These are the activations of a small neural network, seen along a few directions. Each row is one input.
In each table, some parts of the input vary, and every possible input appears once, in random order.
Descriptions start from the smaller parts, as in this example, which fits no table here: one of 5 places around a ring, together with either a single point or (one of 2 separate values, together with one of 4 places along a line) or one of 11 places along a line.
Shared parts are said once, and a part with two or three values counts as separate values.
(in the rows, 128 means zero)

Other details of the inputs vary at random and push rows far along two fixed directions, the same in every table; ignore that.

Table:
r1: [189  82 107 131 118  93  99  79 150  82 159]
r2: [ 99 155 130 115 157  72 232 171 123 146  77]
r3: [161  94  86 132  92 135  92  84 135  48 168]
r4: [130 149 128 107 154 102 225 137 105 150  40]
r5: [ 78 123 123 137 133 117 234 159 125 178  87]
r6: [ 84 166  74 108 142  83 195 190 105 151  84]
r7: [116 191  73 114 152 117 210 139  95 113  72]
r8: [121 135 123 122 159 123 230 146 117 151  48]
r9: [116 191 238 157 180 198  52 141 103 224 174]
r10: [101 144 101 146 132  93 242 172 105 162 107]
r11: [182  56 114 133  89 122 107  74 135 102 158]
r12: [122  69 127  75  96  91  69 118 155  92 140]
r13: [100 131 110 124 123 105 240 158  98 182  98]
r14: [160  47 127 146  98 133 101  74 163  96 146]
r15: [156  81  94 111  83 146  93  68 128  71 157]
r16: [140  58 142 126 122  94 107 116 184  84 176]
r17: [ 85 154  93 130 131 159 213 134 107 129  58]
r18: [151 214 221 192 198 203  49 138 101 186 155]
r19: [126 239 200 169 189 225  37 136  91 152 154]
r20: [131 179  78 124 103 109 236 187 163 147  56]
r21: [152  63 126  97 101  88 108  86 151 122 173]
r22: [ 55 130  96 123 124 126 200 186 118 166  72]
r23: [118  66 114 111 112 102  70 144 174  71 162]
r24: [126 164  89 101  90 122 234 169 153 169  44]
r25: [ 77 164 103 100 147  80 194 198 115 133  64]
r26: [ 97 141 138  94 146  85 231 155 115 167  67]
r27: [131 240 213 133 174 214  31 109  73 173 136]
r28: [183  79 137 123 124  88  96  88 161  63 140]
r29: [ 92 199 210 142 169 205  18 168  96 212 159]
r30: [108 216 176 178 152 192  24 177  72 205 190]
r31: [ 77 139  81 110 115 113 205 184  91 171  85]
r32: [165 214 203 163 176 197  47 105  70 222 156]
r33: [154  75 118 118 110  75 107  99 159 100 185]
r34: [164  60 120 168 106 122 100  89 172  73 158]
r35: [139  85 101 147  99 147  86  86 161  41 156]
r36: [144  78 120  96 110 146  87  77 156  55 136]
r37: [160  96  96  89 102 128  86  60 134  72 148]
r38: [130  54 131 155 101 105 107 109 181  92 185]
r39: [129  72  98  83  92  95  71 111 144 110 160]
r40: [158 107 118 100 116 110  82  85 152  31 140]
r41: [ 85 207 189 192 160 204  23 180 100 199 176]
r42: [185  69 106 154  98 111 106  88 143  80 169]
Description of these inputs: one of 2 separate values, together with either a single point or (one of 4 places along a line, together with one of 5 places around a ring).
Q: The inputs of r30 and r31 match in every part but the choice among 2 separate values. If r38 is changed in the same way as r30 into r31, which row does it become?
A: r5
Q: The inputs of r11 and r42 match in every part but the choice among 2 separate values. If r15 is changed in the same way as r11 into r42, which row does it become?
A: r3
Q: Change only the place on the ring of 5 in r41. List by row number the other rows that result.
A: r6, r23, r25, r30
Q: Change only the choice among 2 separate values in r12. List by row number the other rows that result.
A: r25

Table:
r43: [111  91 134 121 115 118  90 129 157  96 149]
r44: [143 113 108 126 111 116  98 114 142  94 162]
r45: [114 121  76 100 112  91 207 148 158 107  61]
r46: [113  94  79 101 102  79 212 150 129 137  92]
r47: [158  91 139 108 120 112 104  87 135 115 139]
r48: [168 102 121 146 108 138 117  90 139  95 148]
r49: [ 94 166 121 125 153 141 219 160  98 182  63]
r50: [141  80 139 133 124 129 109 106 156 108 147]
r51: [131 160 140 170 141 176 115 129 107 160 143]
r52: [127 156 157 169 153 169 115 134 116 160 140]
r53: [139  77 146 124 117  99 103 129 157 126 160]
r54: [156 118 110 134 109 140 101  99 138  75 140]
r55: [138 111 112 100 108 115  92 107 135 102 155]
r56: [147 175 157 144 139 176 115 112  95 164 127]
r57: [138 104  95 130 124  98 227 125 141  97  79]
r58: [148  88 149 121 126 102 111 109 156 117 159]
r59: [134 101  99 100 116 100 219 117 134 109  71]
r60: [148 110 130 101 113 134  95  97 140  83 128]
r61: [143 166 182 153 159 162 117 122 116 156 126]
r62: [102 173 136 159 133 167  97 152 107 152 144]
r63: [ 99  94  78 112 100  98 216 140 130 130  89]
r64: [158  94 134 129 104 122 106 102 169 125 139]
r65: [133 172 171 160 158 147 113 139 112 176 153]
r66: [ 97  84 105 120 119  86 214 150 149 122  92]
r67: [143  82 133 139 111 104 106 129 153 121 166]
r68: [134 104 137 108 129 102  94 120 154  95 153]
r69: [120 188 159 147 160 147  99 150 111 155 145]
r70: [103 189 130 125 166 133 209 163 107 138  55]
r71: [112 174 154 149 150 144  92 170 113 162 145]
r72: [145 106 137 112 135 107  93 104 144  86 138]
r73: [116  98  72 111 110 112 216 128 128 119  83]
r74: [133 191 145 131 140 178 102 122  93 143 118]
r75: [ 97 170 152 158 145 159  96 159 115 152 140]
r76: [134 105 129  92 117 108  90 112 143 104 150]
r77: [ 85 110  68 100 102 101 198 152 127 111  82]
r78: [151  96 124 114 106 114 107  98 138 123 161]
r79: [162  97 123 116 113 118 105  84 128 114 144]
r80: [132 186 157 149 165 149  96 132 103 143 130]
r81: [130 191 145 126 152 158  94 123  85 156 124]
r82: [166 100 119 140 117 118 111  90 133 105 152]
r83: [124  77 136 119 101 122 102 110 148 126 152]
r84: [124 122  84 118 127 101 211 136 139  77  71]
r85: [ 83 164 124 157 149 127 221 179 107 178  83]
r86: [158  90 148 124 132 106 109  95 146 107 143]
r87: [116 176 138 150 138 151  92 163 105 162 148]
r88: [131 101 115 135 120 136  95 118 152  82 146]
r89: [ 90 187  89 143 149 149 209 173  96 148  69]
r90: [145 107 129  95 123 113  88  97 133  94 134]
r91: [110  92 125 105 103 124  85 122 146 105 145]
r92: [127 173 176 130 153 148 110 134 103 192 139]
r93: [119 174 126 146 166 117 217 152  98 165  74]
r94: [112 178 132 133 140 181  99 136  98 152 125]
r95: [138  78 138 108 105 105  98 121 146 135 155]
r96: [154 115 107 128 119 119  95  99 131  85 146]
r97: [104 174 159 118 145 145  88 164 103 178 132]
r98: [ 99 108  80  90 120 110 195 141 134 100  73]
r99: [109 178 143 126 136 152  89 159  96 175 138]
r100: [137 175 155 161 145 154 113 133 104 175 157]
r101: [106 170 167 134 156 140  90 170 116 167 139]
r102: [127  96 128 120 126 131  93 117 155  86 141]
r103: [132  86 117 150  97 129 110 114 145 113 165]
r104: [146  88 118 141 100 112 106 123 144 122 168]
Q: The inputs of r51 and r89 match in every part but one. If r59 is changed in the same way as r51 into r89, which row does it become?
A: r60
Q: What is each input in this table made of?
A: one of 2 separate values, together with either a single point or (one of 5 places around a ring, together with one of 6 places around a ring)
Q: Change only the choice among 2 separate values in r91. List by row number the other rows that result.
A: r83
Q: Change only the place on the ring of 5 in r48. List by row number the other rows that result.
A: r56, r57, r59, r61
Q: Change only the choice among 2 separate values in r75. List by row number the other rows that result.
A: r85
Q: A walk changes only the place on the ring of 6. It starts at r61 and steps to r50. List the rest of the walk in order.
A: r66, r53, r58, r86
